Each row below holds a small network's activations on one record, seen along a few directions.
Each row is followed by the record's values for the fields U, Z, P, L.
Other fields move the rows too, some of them a lot.
Random noise pushes rows far along 12 fixed directions. That doesn't count. These rows show it; they differ only by the noise:
[-382 -218 -100  279  140 -117  -70 -236 -601 -340  -74   22 -189  -65
   31   16 -277  -21  247   73  376 -156 -135 -401 -217 -272 -318 -143
   85 -433]
[ 393   59  225  510    6   94  139  294  160    5  208 -268  308   82
  -63  151 -763 -234  119  263   90 -245 -632 -136   73 -315  236   46
 -580  -46]
[ 108  685  -74  204  257  263 -218 -210   54   43  361 -371 -105  126
 -104  -56  384  -39  -82  275   24   57   46  -94   11 -106 -202 -516
  214 -185]
[ 184  -50    5  -65  346 -309  -12 -122  278  215  274 -196  200  149
  386 -126 -252  186  -85  209 -418  243  -65 -153    3  164  112  162
 -427  391]
[ 402   70  333 -161  210 -135   73   83   44   21   -6 -165   -9 -154
   -8  264  -96  -63 -174  177    4   96  -24    8 -469  233  -13 -450
 -320  134]
[-219  -90 -176  265  -30  227  -76 -109 -181 -207   65  118 -234  105
 -121 -212  266 -242    7 -269  301 -243 -114 -103  437 -236 -162  406
  599 -362]
[ 136  -94  -78   -5 -152  -26  109   41  362  170  279  154 -346 -117
  -25   15  366 -181  -66  225 -308  -46  125  212   31  -53  -47   94
  -93   69]
[-214   97 -407  137 -584   18  564 -183  166  114  239  170 -206  183
 -210  306  295  111 -108  221 -354 -421  231  231  -27 -546  123   61
 -254 -278]
[  90 -268 -241  -69  241 -185  171  -76 -146  345   62  -90  103 -437
   90  -69 -383 -117 -468  204  419    6 -178 -182  299 -144  -59 -553
 -634   75]
[ 115  191   29 -196   22 -198  143    5  391    4  -88 -145  137  180
   72  -22 -183  211 -172 -306 -244  245   12  129 -157  389  140  145
 -185  270]
[  47   32   68   96  114  -54 -106  -30  275 -133   76  -54 -212   11
   13 -171  109  -92   45 -193 -181  102   22   -5  -12  316 -150  275
  222  -70]
[ -30  -45 -203 -103 -304  123   86  135   81   37   22  252 -177  145
  -86 -100  321 -105  -89  -84   23  -49  -41  249  273 -181  132  329
  146  159]
[  61  147  -80  177 -122  229  -38  323 -312 -132 -153   12 -143 -111
 -271  -93 -189 -310   77  200  468  -55 -321  -40  -61 -165  -67 -401
 -229 -101]
[ 345 -198  194  -91  388 -185  217 -251  251  200  184 -157 -209 -525
  -28  194  186 -251 -550  -31   29 -101  237  -67  -88  315 -299 -437
  -85 -238]

[  94  276  -45 -113  -49  -62   75   75  276  158   29 -124   99  -29
  -43  123  -58  169  -73   93 -109  122   -6  158 -109   38  112 -310
 -341  134]	U is u6, Z is z2, P is p4, L is l3
[  -2   10  -88    5  -58   58   74  129    1  149  -95   45  131  -54
  -40 -117 -167  -66  -60  104  270 -124 -194   -1  214  -26   80  -98
 -245   92]	U is u6, Z is z3, P is p2, L is l3
[ 218  305  -84 -574   37  273  601  193 -296   -2 -612  139  250  413
 -179  112  117  -90 -410 -158  271 -118  224  -26 -693  271  123 -443
 -237  330]	U is u6, Z is z3, P is p2, L is l1
[ -89 -322  -87 -383 -146  -93  140  -36 -641   56 -108  242  -76 -125
   -3  213  342  102 -181  342  262  -65  103   -3  -48 -239   44 -332
 -188   78]	U is u5, Z is z1, P is p3, L is l3
[ -10  540 -164  140  197  410  331  -34    8   10 -185 -214  369  551
 -152 -221  -64 -172 -144 -175  110 -267   82 -167 -231   97  -33 -126
  158 -133]	U is u4, Z is z4, P is p2, L is l1
[  -4 -450  102 -166  123 -136  -67   97 -439 -258 -233  153   -4  201
  186  -41  -44   -8  199   70   60   84 -125 -248 -216  156   -9  380
  -58  197]	U is u2, Z is z1, P is p3, L is l1
[ 416   66  268  -26  587  175  384 -237  141  210  229 -189  342  337
  129  116   86 -299 -421   22  -70 -380  142 -352 -125   54  -42   15
  132   -7]	U is u5, Z is z3, P is p2, L is l2
[ 316 -437  632  103  280 -195 -333  167 -193  -88  136  -47  276   70
  324   70 -103  -26  375  411 -112 -155 -302 -186  -58   49  193  429
    8  236]	U is u4, Z is z4, P is p2, L is l1
[ 122  -17  345  144 -216  136  114  245  110 -190  -59  140  201  363
   11  478 -435  -36  399  -24  149 -180 -502  135 -331 -432  221  338
   22  198]	U is u6, Z is z3, P is p3, L is l1
[ -53   66    4  282  140  207   84 -154 -406 -189  -15 -194  240  243
 -141   44 -297  -29  -16 -126  398 -296 -278 -361  151 -312   51  -12
  111 -368]	U is u6, Z is z3, P is p4, L is l3
[  71   73  136   90 -136   74  178   -3   77 -150  -23   46 -255   -8
 -225  239  303 -151   13    6  -91 -290  256   29 -330  179 -156  -98
  181 -369]	U is u2, Z is z3, P is p2, L is l2
[  55  424   76  -16 -236  140  -25  128 -159  -27 -163 -103  315  263
 -199   -7  137  170   -7  -10    6 -123  -31  190   71   81  318  -73
   20   25]	U is u4, Z is z4, P is p2, L is l1
[ 189 -492  339   81   18 -148 -148  234   12  -13   34  134 -157 -324
  107   74 -167 -224  227  240  -63   38 -129   39  -67   87   29  142
 -170   61]	U is u3, Z is z1, P is p2, L is l3
[ 302    9  524   98   50   96 -223   69  173 -113   92  -86  100   78
  -37  261   70  -98  103 -329   97  -31 -274  156   90   -6   86  337
  532   37]	U is u4, Z is z4, P is p3, L is l3
[ -42  428  -43  439 -384   57 -198  155  232 -303  111 -233  -52  308
 -155  -36 -248  237  552   98 -373  115 -240   39  -66    5  135  225
 -166 -209]	U is u2, Z is z3, P is p4, L is l3
[-209  575 -350 -533  -36  173  129 -263   24  155 -212  -71  262  428
  -87  -36  405  364 -651 -616  393  236  205  294  306  -10  175 -165
  420  319]	U is u6, Z is z1, P is p2, L is l3
[ 246 -181  140   70 -173   89  284  185  372  301  144  170   99 -116
  -74  190  -80 -323 -111   13  110 -279 -132  274  119 -368  131   54
  -80  138]	U is u4, Z is z4, P is p2, L is l3
[ -95 -467  112  142  255   51 -132  180  -34  -96 -142  166  213 -125
  222 -139 -804 -347  129 -563  630   51 -583 -166  287 -252  -34  401
  272   94]	U is u3, Z is z2, P is p4, L is l3
[-380  393 -517   29 -689   42   56  179  703  -54 -165   54 -137   66
 -248  -89  -92  255  127 -678  110  231 -130  534  356  -45   60  205
   80  121]	U is u6, Z is z4, P is p4, L is l2
[  -1   21   81  -72   -8  -65  123  128 -206 -228 -365  -16 -120 -291
 -285  149 -271  -31  -88  -84  101   68  102  -11 -449  278 -118 -442
 -279 -229]	U is u6, Z is z2, P is p3, L is l1
[-154   -5 -162  -74  -69 -147   74 -194  116    4   59  -24 -214 -132
   10  196  156  166  -40   24 -106   46  195   69 -171 -101 -177 -323
  -90  -37]	U is u4, Z is z4, P is p4, L is l1
[  51   53   -1  207  190  -79  -45  -94  -43  103  104 -184  139 -201
   54   17 -395   50  -76   49   57   27 -164 -206   37 -153  -35 -299
 -295 -139]	U is u4, Z is z2, P is p4, L is l3
[  96 -413 -158  226 -150  132   30  286 -785 -135 -144  219 -156   -9
 -131 -265   91 -137  110  501  -86 -271 -118 -339  297 -112  183  249
 -394 -273]	U is u6, Z is z3, P is p4, L is l3
[ -84 -157  202 -146 -141  -68 -207  -34   97  -63   77  223 -393 -241
   40  295  348   -2  221   80   23  118  197  247 -272 -117 -115 -110
  330   24]	U is u3, Z is z3, P is p2, L is l3
[-148  523  100 -182   50 -224 -250 -305 -175 -260 -207 -498   51 -189
 -142  180  275  571 -151 -191  292  282  154  -25 -222  533 -156 -694
   88 -260]	U is u5, Z is z1, P is p3, L is l1
[ -46  135   62  141  162 -131  -26 -193  343 -137  169 -196 -143   65
  118   74  140   21  155  -35 -131    1   27 -120 -216  250 -333   56
  168  -63]	U is u5, Z is z1, P is p3, L is l2
[  39 -164  191 -275 -245  -94   66  -78 -350 -286 -135  203 -120  343
  -51  164  610  343  -42  -10 -513 -131  428   70 -171  184  323  517
  233  -72]	U is u6, Z is z3, P is p2, L is l1
[-146  187 -135  186 -429   -2  -67  277  151 -247 -161  -47  -76  197
 -144  -92  -43   76  349   -8   18   10 -257  128   73  166   64  283
  -77   36]	U is u2, Z is z1, P is p3, L is l2
[  23 -113 -108  301 -143  224  457  242   -1 -177 -229  136  -27  327
 -251 -319   11 -326   39  -95 -485 -439  121 -202 -120  314   83  654
 -106 -409]	U is u4, Z is z2, P is p4, L is l3
[-164   39 -207  410 -112  -11  -57 -102   90  -69  305 -109  -62  128
   73   49 -208  176  323  197 -147  -53 -180 -108  168 -379  -48  205
 -101 -139]	U is u6, Z is z1, P is p3, L is l2
[ 468  491  151  -33  125  450   22  201  258  198  227 -115  104  273
 -108  110  221 -285 -185  152  -50   98 -106   98    3 -137  150 -223
   19  298]	U is u3, Z is z3, P is p3, L is l3
[-483   29 -442   53 -240  -37 -232 -151  -57 -131  -44  184 -249  -50
   47 -159  -26  168  213 -215  234  261  -80   90  185 -282 -183   -3
  205  -65]	U is u5, Z is z3, P is p4, L is l1
[  51  546  -72  -61 -223  216   57  298  415   -8  -80   -7  -82  183
  -77  115 -265  -58  200   16  -47  304  -56  259 -529  -10  -25 -397
 -302  302]	U is u3, Z is z3, P is p2, L is l1
[ -84  362 -356 -159 -174  238  477  111 -171  -22 -247  104   95  466
 -168   69  -67  -41 -114   23  -51 -139  106  -11 -579 -130   91 -257
 -356   72]	U is u5, Z is z2, P is p4, L is l1
[-344 -169  -68 -406 -216 -230 -104 -115 -193    1 -132  294 -266 -205
   98  219  202  221  110   47  226  130  217  308 -347 -182 -119 -295
  124  258]	U is u6, Z is z4, P is p2, L is l1
[ 328 -168  462  233   -4  123 -329  282  308   85   54  -65  208 -470
 -142 -114 -149 -348  -11 -245  470 -138 -414  263  658   35  126  177
  391  -54]	U is u4, Z is z4, P is p2, L is l1
[-241 -344  205   49   70 -263 -280 -169 -201 -265  184  143 -118  177
  262  189  -26  290  456  112 -347   89   54  -97 -258 -228   17  518
  302   48]	U is u6, Z is z2, P is p3, L is l3
[  66  316   11  -73  225  283  409   52   51  -64 -188   29   85  413
 -156    8   61 -287  -42  -85  -60 -197  163 -170 -669  180 -192 -118
   60   20]	U is u6, Z is z2, P is p3, L is l3
[ -48  147  -81 -242  286   26  235 -106  128  131 -118  -24  161   22
   70  105 -277  -83 -275 -385  218  158   96  -55 -342   70 -156 -358
   42  209]	U is u3, Z is z2, P is p3, L is l2
[-338  285 -139   51  -85 -149 -192 -263 -350 -200 -183 -341  207  -53
 -129 -113   73  457 -177 -300  351  -32   39  -74  536  166   46 -123
  206 -413]	U is u5, Z is z4, P is p2, L is l2
[  15  309  -76  291 -264   92  -63 -126   51 -229   59 -251  -40   43
 -359 -147  448  239 -267 -248 -429 -108  237   41  592  407  166  338
  244 -645]	U is u1, Z is z3, P is p3, L is l1
[-243  115 -385  179    0  103  325 -249  465  245  201   24 -193  -70
 -101 -138  116 -239 -107    9   24 -273  222  -61   34  -89 -323 -176
   -7 -198]	U is u6, Z is z3, P is p2, L is l2

Which values does each new row have?
[-529  604 -533 -403 -200   67  185 -303  -58  -36 -164   -5  190  607
   51   82  110  540 -128 -467   53  242  219  127 -150 -283  147 -110
  241  245]	U is u3, Z is z2, P is p4, L is l2
[ -10  -12 -279 -476 -494  -13  445  260  210  305  -37  393   44  264
   93  336 -113   86  -70  158  -86   84  -17  422 -419 -556  292 -106
 -543  669]	U is u5, Z is z2, P is p4, L is l3
[-397   35 -317   -9 -466 -102 -188 -137 -271 -111  -94  173  -19   62
  -60  -65   87  436  106 -147   -9  140    2  196  357 -297  231  125
  140  -64]	U is u4, Z is z3, P is p4, L is l1
[ 245  226  147 -121  -63   30 -327  106 -125  166   78 -197  456  -36
  -29   50   35  297 -302   -9  416   69 -332  188  787 -147  487 -141
   42  265]	U is u6, Z is z3, P is p2, L is l2
[  74  328  -51  151  154  209   -6  -52   99 -116  206 -174   24  462
   79   11    8   60  166  103 -272  100  -53 -130 -215  -79  -26  131
  -16   79]	U is u6, Z is z1, P is p3, L is l1
[-256 -414  -55  184 -244 -358  173  -30  426   31  143  289 -146  -78
  234  131 -389   89  475   50 -351 -102   -1  143 -232 -224 -103  455
 -186   54]	U is u6, Z is z4, P is p2, L is l2
[  34  213 -246  -99  -26  144   69 -122   52  274  130  -48 -194  -44
 -130 -284  753  -36 -416  114 -282 -100  457   85  404  203  -68 -135
   88 -151]	U is u4, Z is z4, P is p2, L is l3
[  52 -610   29 -520  143 -233 -117  -10 -189  272  -66  282 -144 -581
  179  -13  181  -89 -360  -85  290  204  122  129  290   16   10 -175
   74  282]	U is u3, Z is z2, P is p4, L is l3
[-110 -453  -29 -276  -61 -153  234  -21  -68   36 -158  350  -22 -221
  147  352 -420 -110  -84 -217  526  -20  -93   78 -278 -362 -117 -260
 -155  213]	U is u5, Z is z3, P is p2, L is l1
[ 115 -428  128  -35  -41    8 -134  142  293  190  292  301 -201  -28
  263    1  185 -226  198  231 -196   18  -45  141  123 -217   87  426
   84  359]	U is u3, Z is z3, P is p2, L is l3
[ 186    2  400  283  289   -2  -96  -82 -166 -228   21 -252  203   -5
   40   77 -332  -27   65  -22   -5 -115 -137 -332  -78  150   52  109
   13 -313]	U is u3, Z is z3, P is p2, L is l1
[ 218 -228  476  -77   53  -13 -285 -281 -430   14  188 -153   56 -472
  -51  599  345   96 -328  -84  605 -226  -52  147  501 -497  128 -305
  533 -320]	U is u3, Z is z4, P is p2, L is l1
[-155  343 -348  -14  125   46  166 -256 -146  113   83 -282  -14  -19
  -50   14  269   86 -268  274  278  -72   82 -223   24  -39 -277 -689
 -273 -162]	U is u5, Z is z1, P is p3, L is l3
[  53 -126  172 -370 -111  -53  230  -30  345  201 -121  181  276  158
  107  187  163  105 -284 -542  127  -59   65  379  120  -52  223  390
  452  348]	U is u4, Z is z4, P is p2, L is l3
[ 181  177  404  246 -183   94   32  161  598  -69   65  -96   96  101
 -131   87 -170  -75  218 -242 -229 -119  -98  197  -66  163  117  333
  223 -124]	U is u4, Z is z3, P is p2, L is l3
[  77   15 -132  202  324  201  -85   47  509  141  277  -37 -309 -148
  156 -159    6 -479  139  156  197   51 -202  -88  -11  -34 -510 -152
   35  179]	U is u6, Z is z1, P is p3, L is l1
[ -37 -135  280   99 -402 -321 -243  -20    2  -45  -90 -118  228 -480
 -133  396 -386  418  -68 -333  480   24 -336  290  538 -232  336 -145
   10 -200]	U is u4, Z is z3, P is p2, L is l3
[ 337  508  211  189  124  104 -235  -39  310  180  376 -345   49  -79
  -88   80  308    2  -36  413 -132   -6   42   66   15  114   23 -456
   -6  -76]	U is u5, Z is z3, P is p2, L is l2
[ -32 -608   99 -547  252 -130  175 -320 -509   50 -135  287  269  286
  364  116  308  159 -461 -313  140 -131  210 -182  249 -115  274  567
  423  256]	U is u3, Z is z3, P is p2, L is l1
[-445  140 -411  235  -90  -88  314 -374 -134 -192 -122 -121   24  234
  -95 -210   57  320   11  -90 -405 -179  396 -264 -184  268 -137  105
  -55 -525]	U is u4, Z is z1, P is p3, L is l1
[-300 -200 -319 -135  238   53  321 -387   -7  128   65   20  368  429
  260 -146   47   44 -302 -477  347 -239  -75 -276  447 -185  -69  520
  418  112]	U is u5, Z is z1, P is p3, L is l2
